Each row below holds a small network's activations on one record, seen along a few directions.
Each row is followed by the record's values for the fields Rim, Gurup, Vut, Neka, Velo, Zaz, Febe.
Not every record has every field; a missing one is written absent.
Other fields move the rows too, some of them a lot.
[ -1,   7,  -2, -26,  -6, -18,  17,  -3,   1, -37,  -9,   5,  -8,  -5,   4,
   2, -13, -10]  Rim is e1, Gurup is u2, Vut is absent, Neka is v3, Velo is h2, Zaz is s3, Febe is t1
[ 16, -23,  19,  27,  16,  32,  -2,  -5,   5,   0,  10,   3,  28,  27, -12,
 -12, -22, -27]  Rim is e2, Gurup is u2, Vut is l1, Neka is v3, Velo is absent, Zaz is s3, Febe is t2
[-26,  -8,  -8,  -7,  -2,  -3,   9,   7,  -8,  -6,   9,   6,  -7,  -1,   4,
  -1,   3,  14]  Rim is e1, Gurup is u1, Vut is absent, Neka is v3, Velo is absent, Zaz is s2, Febe is t1
[  7,  11, -16, -16,  -5, -12,  16,   7,  -5, -28, -40, -23,   6, -13,  -7,
  -7, -29, -14]  Rim is e1, Gurup is u1, Vut is l3, Neka is v1, Velo is h2, Zaz is s3, Febe is t3
[  4, -11, -13,  29,  11,  15, -31,   3, -10,  50,  35,  11,   9,  17,  18,
  37,  38, -18]  Rim is e2, Gurup is u2, Vut is l1, Neka is v1, Velo is h2, Zaz is s4, Febe is t3
[  8,  -4,   7,  30,  13,   6,  17,  26, -11, -41,  13, -13,   4,  18, -24,
 -31, -20, -18]  Rim is e2, Gurup is u1, Vut is l2, Neka is v3, Velo is absent, Zaz is s3, Febe is t1
[-12,  42,   5, -54, -25, -29,  13, -27,  21, -58, -43, -13, -41, -41,  -8,
 -38, -27,  19]  Rim is e2, Gurup is u1, Vut is absent, Neka is v2, Velo is h1, Zaz is s3, Febe is absent
[-12,   8,  15,  27,  -9,   7,  -9,  -4,   3,  -7,   7,   5,  14,  -2,  12,
   9,  10, -20]  Rim is e2, Gurup is u1, Vut is l1, Neka is v3, Velo is h1, Zaz is s3, Febe is t1
[ -3,   8,  11, -20, -34, -23,  45, -26,  -5, -38, -27,  -3, -19, -10,   3,
 -15,  -9,  17]  Rim is e1, Gurup is u2, Vut is absent, Neka is v3, Velo is h3, Zaz is s3, Febe is t1
[ 15, -26,   9,  35,  27,  14, -17,   7, -21,  14,  24,  12,  17,  29,  17,
  13,  23, -51]  Rim is e2, Gurup is u2, Vut is l1, Neka is v1, Velo is h2, Zaz is s4, Febe is t1
[ -7,  19, -10, -32, -34, -32,  45, -35,   3, -31, -35, -10, -21, -18, -16,
 -23, -10,  23]  Rim is e1, Gurup is u2, Vut is absent, Neka is v3, Velo is h3, Zaz is s3, Febe is t3
[  8,  -5,  -1,  22,  -5, -15,   1,   5, -15, -31,  11,   2,   6,  25, -15,
  -3, -16, -29]  Rim is e1, Gurup is u2, Vut is l2, Neka is v3, Velo is h2, Zaz is s3, Febe is t1
[  5, -19,   7,  20,  11,  28, -21,  23,   3,  46,  39,   5,  12,  14,  15,
  32,  31,   5]  Rim is e1, Gurup is u1, Vut is l1, Neka is v1, Velo is absent, Zaz is s4, Febe is t2
[ -4,   9,   3,  24,  -2,  -1, -13,   2,  -3,  47,   4,   5,  10,  18,  -3,
  16,  23, -18]  Rim is e1, Gurup is u2, Vut is l1, Neka is v3, Velo is h1, Zaz is s4, Febe is t3
[  8, -18, -42,   5,   3,  11, -33,  29, -20,  28, -11,  26,  16,  -3,  17,
  20,  33,   0]  Rim is e1, Gurup is u1, Vut is l3, Neka is v1, Velo is h2, Zaz is s5, Febe is t3
[  6, -18, -11,  29,  19,  41,   0,   6,  -4,  26,  37,  24,  27,  20,  -3,
   5,   8, -26]  Rim is e2, Gurup is u2, Vut is l1, Neka is v1, Velo is absent, Zaz is s3, Febe is t3
[ -3, -12, -20,  18,  -7,  18, -60,  15,  -6,  62,  29,  29,  16,  21,  24,
  66,  66,  11]  Rim is e1, Gurup is u1, Vut is l1, Neka is v1, Velo is h2, Zaz is s2, Febe is t2
[ 13,  -2, -18,  31,   4,  19, -18,   8,  -4,  44,  21,  21,  11,  17,  -4,
  46,  36, -16]  Rim is e1, Gurup is u2, Vut is l1, Neka is v1, Velo is h2, Zaz is s3, Febe is t3
[ 17, -17,   9,  50,  28,  50, -22,  24, -23,  51,  45,  21,  12,  42,   9,
  15,   1, -30]  Rim is e1, Gurup is u2, Vut is l1, Neka is v1, Velo is absent, Zaz is s4, Febe is absent
[ 36, -16,  16,  51,  62,  47,   9,  15, -16,  -1,  22,  15,  16,  38,  -3,
 -18, -47, -57]  Rim is e2, Gurup is u2, Vut is l1, Neka is v1, Velo is absent, Zaz is s2, Febe is absent
[  6,   2,  -8,  36,  14,   2,  -1,  -2,  12,  21,  11,  12,   6,   7,  -3,
   5,   6, -17]  Rim is e2, Gurup is u2, Vut is l1, Neka is v3, Velo is h1, Zaz is s2, Febe is t3
[-26,  23, -20, -39, -27, -34,   7, -17,  -1,  -1, -12, -22, -26, -29,  -4,
  14,  14,  27]  Rim is e1, Gurup is u1, Vut is absent, Neka is v3, Velo is h2, Zaz is s4, Febe is t3
[ -9,  22,  -9,  13, -20,   6, -53,   1,   3,  42,  15,  23,  -8, -10,  24,
  35,  42,  25]  Rim is e1, Gurup is u1, Vut is l1, Neka is v3, Velo is h1, Zaz is s2, Febe is absent
[ -4,  20,   4, -30, -11, -17,   7, -19,  11, -35, -35,   7, -36, -18, -10,
 -37, -19,  -1]  Rim is e2, Gurup is u2, Vut is absent, Neka is v2, Velo is h1, Zaz is s3, Febe is absent
[ 10,   9,   3, -14,  -3, -25, -23,  15, -11, -12,  -2, -16,  -5,  16,  -5,
   4,  10,   0]  Rim is e1, Gurup is u1, Vut is l2, Neka is v3, Velo is h2, Zaz is s4, Febe is t2
[-16,  -3,   4, -28, -10,  -8,   2,   8,  10,   5,   6, -11, -21, -10,   0,
   8,   3,  30]  Rim is e1, Gurup is u1, Vut is absent, Neka is v3, Velo is absent, Zaz is s4, Febe is t2
[ 12,  12,   5,  13,  15,  -2,  26,  -9,  -3, -16,  -5, -19,   8,  25,  26,
 -17, -18, -19]  Rim is e1, Gurup is u1, Vut is l1, Neka is v1, Velo is h3, Zaz is s4, Febe is t1
[ -1,  -8, -13,  14, -13,  23, -56,  11,   1,  50,  21,  20,  17,  20,  18,
  61,  56,   6]  Rim is e1, Gurup is u1, Vut is l1, Neka is v1, Velo is h2, Zaz is s3, Febe is t2
[ 35, -30,  20,  47,  56,  43,  23,  32,   6,  -2,  13,  12,  28,  48,  -5,
  -6, -34, -51]  Rim is e1, Gurup is u2, Vut is l1, Neka is v1, Velo is absent, Zaz is s3, Febe is t2
[ -5,   3, -11,  17,  11,  -1, -28,   7,  -7,  49,  22,  25,  22,  19,  27,
  15,  28, -22]  Rim is e1, Gurup is u2, Vut is l1, Neka is v3, Velo is h1, Zaz is s4, Febe is t3
[  7, -25,  26,  50,  60,  32,  22,  12, -23, -21,  20, -12,  35,  45,  13,
 -30, -46, -63]  Rim is e2, Gurup is u1, Vut is l1, Neka is v1, Velo is absent, Zaz is s4, Febe is t1
[-1, -2, -6, 38, 31, 29,  1, 16, -5, 24, 16,  2, 19, 13, -2, 17,  0, -4]  Rim is e1, Gurup is u1, Vut is l1, Neka is v1, Velo is absent, Zaz is s7, Febe is t3
[ 30, -47,  18,  79,  78,  43,   2,  30, -31,  33,  33,  29,  28,  52,   1,
   2, -13, -59]  Rim is e2, Gurup is u2, Vut is l1, Neka is v1, Velo is absent, Zaz is s1, Febe is t1
[  7,  -2,   4,  15,  33,  29,  -4,  17, -23,  37,  23,   5,  32,  26,   7,
   8,   3, -25]  Rim is e1, Gurup is u1, Vut is l1, Neka is v1, Velo is absent, Zaz is s4, Febe is t3
[ -8,   7, -31,   5, -14,   0, -60,  -4, -18,  69,  23,  24,  16, -10,  19,
  67,  72,  31]  Rim is e1, Gurup is u1, Vut is l1, Neka is v1, Velo is h2, Zaz is s1, Febe is t3
[ 22,  -3,   5,  31,  10,  12,  19, -11, -10,  29,   1,  -7,  12,  33,  -6,
   3,  -1, -25]  Rim is e1, Gurup is u2, Vut is l1, Neka is v1, Velo is h3, Zaz is s4, Febe is t3
[  1, -17,   7,   2,   7, -16,   8,   4, -27,   1,   4,  13,  -6,  15,  14,
   7,   9, -24]  Rim is e1, Gurup is u2, Vut is absent, Neka is v3, Velo is h2, Zaz is s4, Febe is t1
[ -9, -13,   6, -24, -15,  -2,  11,  -5,   6, -17,   1,   8,  -4,  -4, -12,
  -7, -14,  17]  Rim is e1, Gurup is u2, Vut is absent, Neka is v3, Velo is absent, Zaz is s3, Febe is t2
[ 17, -23,   5,  49,  12,  27, -19,  12, -18,  27,  16,  22,  13,  38,  -1,
  39,  19, -43]  Rim is e1, Gurup is u2, Vut is l1, Neka is v1, Velo is h2, Zaz is s3, Febe is t1
[  0, -27, -30, -15, -29, -13, -44,  15,   6,  40,   6,  -8, -18, -31,  24,
  28,  60,  29]  Rim is e2, Gurup is u1, Vut is l3, Neka is v1, Velo is h2, Zaz is s4, Febe is t2
[ -1, -10,   1,  -7,  37,  -7,  50,  -9,  -8, -34,  -3, -11,   6,  23, -20,
 -55, -66, -49]  Rim is e2, Gurup is u2, Vut is absent, Neka is v3, Velo is absent, Zaz is s4, Febe is t3
[ -3,   6,  11,  34,  -5,  15,  -7,   8,   5,   9,   1,  10,   5,   7,  11,
  15,  18, -12]  Rim is e1, Gurup is u1, Vut is l1, Neka is v3, Velo is h1, Zaz is s3, Febe is t1
[  7,  -5,   9,  12, -16,   9, -19, -11,  11,  20,   3,  20,  17,  12,  -3,
  15,   7,  -8]  Rim is e1, Gurup is u2, Vut is l1, Neka is v3, Velo is h1, Zaz is s3, Febe is t2
[ 15, -22,  18,  36,  50,  24,   5,  24,  -3,   0,   3,   1,  33,  37,   5,
   0, -24, -22]  Rim is e1, Gurup is u1, Vut is l1, Neka is v1, Velo is absent, Zaz is s7, Febe is t2
[ 13, -20,   3,  50,  30,  46,  10,  23, -15,  36,  22,  18,  25,  40, -14,
  12,   2, -36]  Rim is e1, Gurup is u2, Vut is l1, Neka is v1, Velo is absent, Zaz is s3, Febe is t3
[ 14,  -9,  21, -22,  20,  -4,  52,   2,  18, -56, -19, -12, -14,  -1, -26,
 -37, -55, -19]  Rim is e2, Gurup is u2, Vut is absent, Neka is v3, Velo is absent, Zaz is s3, Febe is t2
[  3, -16, -10,   3,  -5,  18,   0,  17,   4, -16, -10, -18,  -6,  -7,  -6,
 -20, -28,  -2]  Rim is e2, Gurup is u1, Vut is l3, Neka is v1, Velo is absent, Zaz is s3, Febe is absent
[  5,   6,  14,   5,  -3, -13,  23,  19,  -4, -24, -32, -24,  -4, -11,  11,
 -28, -39, -30]  Rim is e1, Gurup is u1, Vut is l3, Neka is v3, Velo is h1, Zaz is s4, Febe is t1
[-23,  -4, -11, -47, -34,  -6, -28,  -7,   2,  21,  11,  17, -11, -30,   6,
  23,  46,  64]  Rim is e1, Gurup is u1, Vut is absent, Neka is v3, Velo is absent, Zaz is s2, Febe is t2
[  8, -31,  13,  15,  24,  41, -37,  24, -21,  56,  27,  22,  29,  32,  16,
  20,  43,  -8]  Rim is e1, Gurup is u1, Vut is l1, Neka is v1, Velo is absent, Zaz is s4, Febe is t2
[  6,  -5, -24,  27,  25,  12, -45,  14, -24,  67,  12,  33,  12,  -5,  15,
  60,  80,  15]  Rim is e1, Gurup is u1, Vut is l1, Neka is v1, Velo is h2, Zaz is s1, Febe is t3
[ -4, -17,  -5,  34,  -5,  14, -58,  15,   0,  72,  24,  44,  22,  20,  22,
  50,  65,   9]  Rim is e1, Gurup is u2, Vut is l1, Neka is v3, Velo is h1, Zaz is s2, Febe is t2
[ 14, -18,  14,   0,  34,   3,  46,  12,  14, -41, -15,  -1,  -3,  26, -20,
 -34, -62, -28]  Rim is e1, Gurup is u2, Vut is absent, Neka is v3, Velo is absent, Zaz is s3, Febe is t2
[-14,  22, -21, -46, -53, -19, -24, -23,  -3,  15, -12,  12, -46, -33,  20,
  16,  54,  71]  Rim is e1, Gurup is u1, Vut is absent, Neka is v3, Velo is h3, Zaz is s2, Febe is absent
[-19,  -8,  17,  -8,  10,  -3,  31,  -2,  -9, -33,  -8, -29, -16,   4, -14,
 -29, -35, -15]  Rim is e2, Gurup is u1, Vut is absent, Neka is v3, Velo is absent, Zaz is s4, Febe is t1
[  0,   5,   3, -24,  10,  13,   8,   0,  -7, -29,  -9,   6, -27, -10,  -9,
 -29, -12,   2]  Rim is e2, Gurup is u1, Vut is absent, Neka is v3, Velo is absent, Zaz is s3, Febe is absent

Which values does each new row have?
[-18,  18,  -1, -45, -35, -37,  10, -38,   6, -28, -29, -33, -43, -21,   6,
 -22,  -6,  42]  Rim is e2, Gurup is u1, Vut is absent, Neka is v3, Velo is h3, Zaz is s4, Febe is absent
[ 15, -17,  -3,  43,  28,  42,   4,  20,  -4,  25,  35,  21,  23,  33,  -9,
  10,  -6, -35]  Rim is e1, Gurup is u2, Vut is l1, Neka is v1, Velo is absent, Zaz is s3, Febe is t3
[ -1,   2,  11, -28,  15,  -6,  42,   9,  22, -53, -24, -18, -12,  -1, -10,
 -26, -46,   3]  Rim is e1, Gurup is u1, Vut is absent, Neka is v3, Velo is absent, Zaz is s3, Febe is t2
[ 21, -18,  12,   3,  -9,   2, -22,  16, -24,  28,  25,   7,  15,  17, -27,
   1,  15,   5]  Rim is e1, Gurup is u2, Vut is l2, Neka is v3, Velo is absent, Zaz is s4, Febe is t2
[ 21, -20,  16,  28,  35,  44,  -2,  34,  -1,  19,  16,  17,  19,  26,   4,
  17,  15, -22]  Rim is e1, Gurup is u1, Vut is l1, Neka is v1, Velo is absent, Zaz is s3, Febe is t2
[ -7,  15,   6, -33,  21, -10,  40,  -4,   2, -31, -13, -29, -17, -18, -16,
 -30, -35,  -3]  Rim is e2, Gurup is u1, Vut is absent, Neka is v3, Velo is absent, Zaz is s4, Febe is t3
[-11,   4, -24,  -5, -12,   5, -52, -13,  -7,  49,  26,   2,   7,  -8,  15,
  44,  57,  13]  Rim is e2, Gurup is u1, Vut is l1, Neka is v1, Velo is h2, Zaz is s4, Febe is t3
[ -1, -11,   7,  26,  13,  34,  -2,  14,  -2,  11,  18,   3,  23,  20,  -4,
  13,   0, -12]  Rim is e1, Gurup is u1, Vut is l1, Neka is v1, Velo is absent, Zaz is s3, Febe is t2
[  0,   2,  -2,  30,  22,  35,  11,  15,  -5,  13,  13,  -1,  16,  17, -14,
   9,  -4, -19]  Rim is e1, Gurup is u1, Vut is l1, Neka is v1, Velo is absent, Zaz is s3, Febe is t3
[  6,  26,  11,   3,   0,   1, -26,   5,   1,  23,   9,   5,  -4,  -4,  25,
  10,  11,  -3]  Rim is e1, Gurup is u1, Vut is l1, Neka is v3, Velo is h1, Zaz is s4, Febe is absent
[ -1,  12,  -2,  20,  19,  17,  23,   0,  14, -10,  -3, -17,   9,   3, -18,
 -17, -13, -11]  Rim is e2, Gurup is u1, Vut is l1, Neka is v3, Velo is absent, Zaz is s3, Febe is t3
[ 11,  15,   6,  26, -11,  20, -23,  -1,   3,  24,   7,  23,  -1,   6,   7,
  16,   7, -10]  Rim is e1, Gurup is u2, Vut is l1, Neka is v3, Velo is h1, Zaz is s3, Febe is absent
[ -5,  -6, -14,  21,   7,  36, -19,  17,  -3,  33,  34,  17,  23,  18,   5,
  25,  25,  -5]  Rim is e1, Gurup is u1, Vut is l1, Neka is v1, Velo is absent, Zaz is s3, Febe is t3
[  5,  -8,   0,  19, -13,   7, -26,  11,  27,  36,   6,  25,   3,   2,  11,
  30,  45,   9]  Rim is e1, Gurup is u2, Vut is l1, Neka is v3, Velo is h1, Zaz is s3, Febe is t2
[-13,   8, -15,   7, -15,   5, -22, -14,  15,  19,   9,  18,  13, -10,   8,
   8,  32,  -2]  Rim is e2, Gurup is u2, Vut is l1, Neka is v3, Velo is h1, Zaz is s3, Febe is t3
[ -3,  12, -18, -38, -21, -30,  25, -32,  17, -36, -15, -10, -20, -30, -27,
 -13, -16,  10]  Rim is e2, Gurup is u2, Vut is absent, Neka is v3, Velo is h2, Zaz is s3, Febe is t3
[  0, -19,  -8,  19, -10,   1, -10,  26, -22,  13,  -6, -17,  -1,   9,  14,
  14,  -2, -23]  Rim is e1, Gurup is u1, Vut is l3, Neka is v1, Velo is h2, Zaz is s4, Febe is t1
[  2, -23,  15,  58,  39,  41,   4,  28, -17,  21,  34,  -1,  19,  44,   9,
   7,  -7, -42]  Rim is e1, Gurup is u1, Vut is l1, Neka is v1, Velo is absent, Zaz is s4, Febe is t1
[ 13, -10,  19,  40,  45,  41,  21,  22, -11, -17,  12,   0,  29,  42,   3,
 -15, -38, -47]  Rim is e1, Gurup is u1, Vut is l1, Neka is v1, Velo is absent, Zaz is s3, Febe is t1
[ 13, -11, -13,  38,  18,  13, -17,  10, -10,  59,  31,  11,  12,  26,   3,
  39,  25, -28]  Rim is e1, Gurup is u2, Vut is l1, Neka is v1, Velo is h2, Zaz is s4, Febe is t3
[  2, -21,  20,  16,  23,   7,  50,  -4,  -8, -53, -12, -10,  -7,  23, -35,
 -41, -69, -46]  Rim is e2, Gurup is u2, Vut is absent, Neka is v3, Velo is absent, Zaz is s3, Febe is t1
[-25,  16,  -5, -41, -12, -18,  28, -17,   5, -21,  -4, -31, -16, -30, -16,
 -24, -14,  19]  Rim is e2, Gurup is u1, Vut is absent, Neka is v3, Velo is absent, Zaz is s4, Febe is t3
[  5,  -6,  15,  23,  13,  36,   2,  15,  -2,   5,  12,  -3,  25,  24,  -7,
  15, -14, -14]  Rim is e1, Gurup is u1, Vut is l1, Neka is v1, Velo is absent, Zaz is s3, Febe is t2
[-17,   3,   7,  -5,   0,   4,  34,   6,  -2, -35,  -3,  -7, -12,   1,  -6,
 -16, -30,  -1]  Rim is e1, Gurup is u1, Vut is absent, Neka is v3, Velo is absent, Zaz is s3, Febe is t1
[ -5,   3,  -7,  16, -18,  11, -30,   3,   0,  55,   2,  31,  13,   4,   1,
  31,  60,   6]  Rim is e1, Gurup is u2, Vut is l1, Neka is v3, Velo is h1, Zaz is s3, Febe is t3
